These are the activations of a small neural network, seen along a few directions. Each row is one input.
In each table, some parts of the input vary, and every possible input appears once, in random order.
Descriptions start from the smaller parts, as in this example, which fits no table here: one of 2 separate values, together with either a single point or one of 11 places along a line or (one of 4 places along a line, together with one of 5 places around a ring).
Shared parts are said once, and a part with two or three values counts as separate values.

Other details of the inputs shift rows strongly along three fixed directions, in all tables alike. That doesn't count.

Rows:
R1: [ 14 -44   0 -36 -15 -21  -8   5  17  27  38  -1]
R2: [-45   1  44   3   5  63   6  -2  12 -17   6 -19]
R3: [ 17 -31 -13  13  -5 -31   8  24   4  -3   5  -6]
R4: [-30  -5   2  20  -4   9   5  20  -5  -6   3 -20]
R5: [-36  -4  49   1  -2  30  -1   1  -4  -1  32  -7]
R6: [-28   0  11   2  -3  11  -2  10  -4   3  12 -13]
R7: [-15  66   6  17  11  31  -4 -24 -18  -8 -28  12]
R8: [-30  17  19   9  -8  19   1   0 -10  -3  -3  -1]
R9: [-16  12  25   9   3  11  -1   0  -9  -4   9  -4]
R10: [ -5  51   0   7  11   9   0 -13 -10  -4 -14   9]
R11: [  1  25  41 -79   4  45 -18 -67  15  34   9  28]
R12: [-39  -1  38  19  -7  38   0   5  -9  -9  12  -8]
R13: [-31  -8   5  32  -8  13   5  23  -3 -11   0 -20]
R14: [ 12 -24 -24  13 -11 -26   4  23   3  -1  -8  -5]
R15: [ -8 -33   1   9   7  -5  20  34  28 -18   4 -29]
R16: [ 36 -29 -10 -24  -8 -22  -5  -6   4  16  11  14]
R17: [ 11 -15 -10  19  -2 -18   5  17  -2  -6  -6  -3]
R18: [ -6 -53 -11   7  -3  -3   5  27   6   0  24 -25]
R19: [ 12  20   1   2   3   4  -2 -16 -13  -1 -12  10]
R20: [  3 -25  24 -37   3  -4  -9  -6  26  -1  25   2]
R21: [-42  23  16  16  -1  40  -4  -4 -17  -6 -11  -6]
R22: [ 11  37 -27  41   9 -12   7   6 -22 -20 -54   6]
R23: [-38  -8  35   7   2  45   1  -1   7  -6  40 -10]
R24: [ 12 -31 -21  11 -13 -20   5  22   3  -1  -4  -4]
R25: [ -7 -36   9  27  -3  -9  11  29   3 -15  22 -23]
R26: [  8 -39  -3  18  -4  -3   8  19   8 -13  25 -18]
R27: [ 12  48 -43  35  13  -6   7  -1 -13 -15 -52  15]
R28: [ -7 -15  45 -52  -7  33 -15 -36  13  25  67   7]
R29: [ 18  -2 -13 -22  -9 -24  -4  -2   1  17  -2  15]
R30: [ 11 -28  17 -16  -5   0  -6  -3   4  10  30   1]
R31: [ 29  68 -20 -44  14  -5  -3 -51  -1  16 -63  37]
R32: [ 11 -22 -28   8 -11 -30   5  23   4   1  -5  -9]
R33: [ -6  62 -30  14  16  -4   2 -15 -27   1 -58  13]
R34: [ 17 -15 -31  14   3 -24  11  16  11  -7   5  -5]
R35: [-14  27 -13   7  10   7  -2  -8 -16   5 -25   1]
R36: [ -3   3  -8  25  -5 -15   9  17  -7 -10 -18  -2]
R37: [  7 -10   9 -53 -10   8 -19 -31   3  37  26  15]
R38: [ 51 -36 -14 -36  -5 -40  -6 -12  13  23  28  10]
R39: [ 50 -39 -20 -46   1 -37 -15 -15  28   7   3  15]
R40: [ 54  19 -50 -28   8 -46  -3 -20   8  22 -16  31]
R41: [-33  27  33   9  -2  24  -2  -1 -14  -3  -3   3]
R42: [ 33  16   3 -43   2 -16 -11 -35  -3  26   8  25]
R43: [ -2  12 -10  33   8 -10  13  23  -5 -20  -8 -13]
R44: [  9  -3 -17  17  10 -25   2  17  15 -29 -30  -6]
R45: [  9   8 -24  27   3  -2   9  11  -5 -18 -13  -4]
R46: [-19   9  24   4  -5  19  -4  -6  -8   3   2   5]
R47: [ -8  54  12  16   9  19  -3 -22 -21  -6 -27  12]
R48: [ 17 -24 -13   4   5 -13  -2  14  17 -23 -18  -2]
R49: [-27 -10  37   7  -3  28   4   2   2  -9  40 -18]
R50: [ 33  25   1 -45   1   1 -16 -48  -4  25   4  31]
R51: [ -6 -10 -25  18   8 -20   8  27  -3  -2  -8 -20]
R52: [  3 -28 -26  21 -12 -17   7  29   2  -6  -7 -14]
Each input here is: one of 4 places along a line, together with either one of 2 separate values or one of 11 places along a line.
Q: Changing only the place on the line of 4 turns R27 into R23. The same change can be made to R52. Which row results?
A: R13
Q: Changing only the place on the line of 4 turns R8 into R24. The same change can be made to R31. Which row results?
A: R2
Q: Which other rows does R44 become when the choice among 2 separate values takes its other values? List them by row number.
A: R31

Rows:
R53: [ 33 -45  37 -41 -20 -28 -12  -5  -4   4  21   3]
R54: [  1  60  32  32  21  41 -12 -48 -39 -14 -30  29]
R55: [ 10 -18 -75  65  11 -13  14  35  -9 -22 -60  -4]
R56: [ 25  68 -24 -16  42 -25  16 -22   3 -11 -62   0]
R57: [  2  41  37   7   8  34  16  -4  16 -34  -5  -3]
R58: [ 45  27 -23  23   5 -51   4   3 -36  19 -19  33]
R59: [-40  33  43 -27   4  73 -21 -54 -13   5  43 -15]
R60: [ 40   7 -53 -59 -18 -63 -31 -29  18  23 -19  30]
R61: [ -1 -60  37 -10 -26 -15 -20  15  18  -6  38  13]
R62: [-34   7   2   6   2  44  17  10  38 -18 -12  -6]
R63: [ 15 -17  11  54  10  12  18  15 -26 -43  -2 -30]
R64: [-32 -44   6  34   1 -29   8  63  -4 -35  -3 -61]
R65: [ 40  31 -34  35   9 -14 -13 -28 -18 -17 -42  40]
R66: [-34  18  45 -40 -12  36  -8 -25 -27  18 -33   3]
R67: [ -7  72 -46  15   1  41  -6 -44 -25  -2 -69  30]
R68: [-61  61  26 -11 -24  68  -7 -34 -22  41  14  24]
R69: [-26  30  26  -7  42  19   2  -5  16 -16 -11  -6]
R70: [ -3 -47  25  -9 -42 -10 -16   7  25 -12  41   5]
R71: [ 17  15 -33 -11 -22 -11  11   4 -18  44  -4   4]
R72: [ 37 -20 -37 -14  -9 -40  21  12 -20  47  -9  -2]
R73: [ 25 -42 -25 -22 -12 -44 -11  11   3  24 -44  13]
R74: [ 43  25  21 -17  20 -12  15 -27  11 -12 -25  10]
R75: [ 39 -12 -23  -4 -32 -38   1  -3   2  26  47  28]
R76: [ 18 -24  50 -31 -14  -5   5 -22 -19  36  69   6]
R77: [-15  40 -45  49  -1 -40   6  39 -14 -40 -69 -27]
R78: [-22  -8 -13   0   1  31 -14  -8   4 -17  37 -13]
R79: [-32  53  21   7  32  45  12 -12  -2 -10 -61   9]
R80: [-23  80  28  43 -13  29  11  -6 -39  -3   0   7]
R81: [-73  32 -25  96   1   6  24  66 -14 -38  12 -42]
R82: [  8 -43  -5 -35   7  -2   8  -5  50  17   7  12]
R83: [-29  -8  25 -12   9 -11 -23   8  -7  -1  -2  -9]
R84: [ 62  32 -34  15  -4 -10  -9 -20 -18 -14 -30  14]
R85: [ 15 -11 -52 -18 -34 -35 -10  10  11   8 -47  17]
R86: [-56  69  59 -31  32  64 -15 -48  21  -3   7  16]
R87: [ 30  -3 -55 -12   6 -63  -9  11  -2  35  20  21]
R88: [ 61 -16 -23  -5  14 -48   8  11  41 -16 -12  32]
R89: [ -6  62   7 -27   9  46  10 -31  13   6 -49   8]
R90: [ 20 -29  13 -55  13  12  18  -7  25  14   2  -7]
R91: [ -9 -20 -15  35  28  -1  -7  14  -8 -18   5 -26]
R92: [ 61  42 -47 -44  28 -28 -11 -54 -32  16 -39  20]
R93: [  3 -67   7 -14   6  22  -8  -8   6  21  28  -9]
R94: [ 18  12 -36 -18 -26 -22  -5  -1  -9  10 -64   6]
R95: [ 12 -50 -54  56  -3 -54  31  68 -14  15 -18 -19]
R96: [ 40 -14  25 -58 -18 -18 -21 -41   0  62  78  58]
R97: [ 31 -17 -21 -16   7   4   7 -28 -16  23 -25  -5]
R98: [  5 -47  27  -5 -10  12  12  22  55 -30  56  -5]
R99: [-22 -12  47 -53   2  11  -6 -18 -19  44  81 -13]
R100: [-52 -10  22   5 -16  25 -12  14   0  -2 -22   6]
R101: [-25 -48 -18  35   9  -9  26  55  61 -47  36 -50]
R102: [-51 -37  -9  71  17  18   5  44   2 -48  24 -44]
R103: [-37  37  18  21  26  30  17  22  23 -40  -9 -40]
R104: [  5 -25   3 -26   8 -30  -6   1  -7  42  58  -1]
R105: [ 31  -7 -40 -11  -8  12   1 -17  -7  16 -19  -3]
R106: [-40 -56  25 -12 -11 -12 -20  23  23  -5  43 -17]
R107: [-39  -3  62  28 -28  32  -7  27  -9 -36  13 -24]
R108: [ -2 -29  28  54  23  -2  25  48  24 -52  -2 -22]
R109: [-38 -21  29 -26 -22  32  -8 -15  -3  57  55  13]
R110: [-36  54   3  14  -1  15   7   2 -27   9  21 -18]
R111: [ 19 -46  43 -30 -15 -23 -24  -4   4   7  21  19]
R112: [ 35 -54 -26  27 -15  -7  -5  12  17 -23  39  -4]
Q: Changing only one part turns R102 into R59. The same change can be made to R100. Which row results?
A: R94
Q: Changing only one part turns R77 into R64. The same change can be made to R84. Which row results?
A: R63
Q: Describe the family of inputs behind these rows.
A: one of 3 separate values, together with one of 4 places along a line, together with one of 5 places around a ring
Q: Which other rows does R56 become when the place on the ring of 5 takes its other values? List them by row number.
A: R69, R86, R101, R103
Q: Which other rows does R90 become when the choice among 3 separate values takes its other values? List them by row number.
A: R56, R74
Q: Which other rows does R72 become when the place on the line of 4 takes its other values? List them by row number.
A: R66, R90, R97
Q: Which other rows does R98 become when the place on the ring of 5 takes its other values? List them by row number.
A: R57, R74, R88, R108
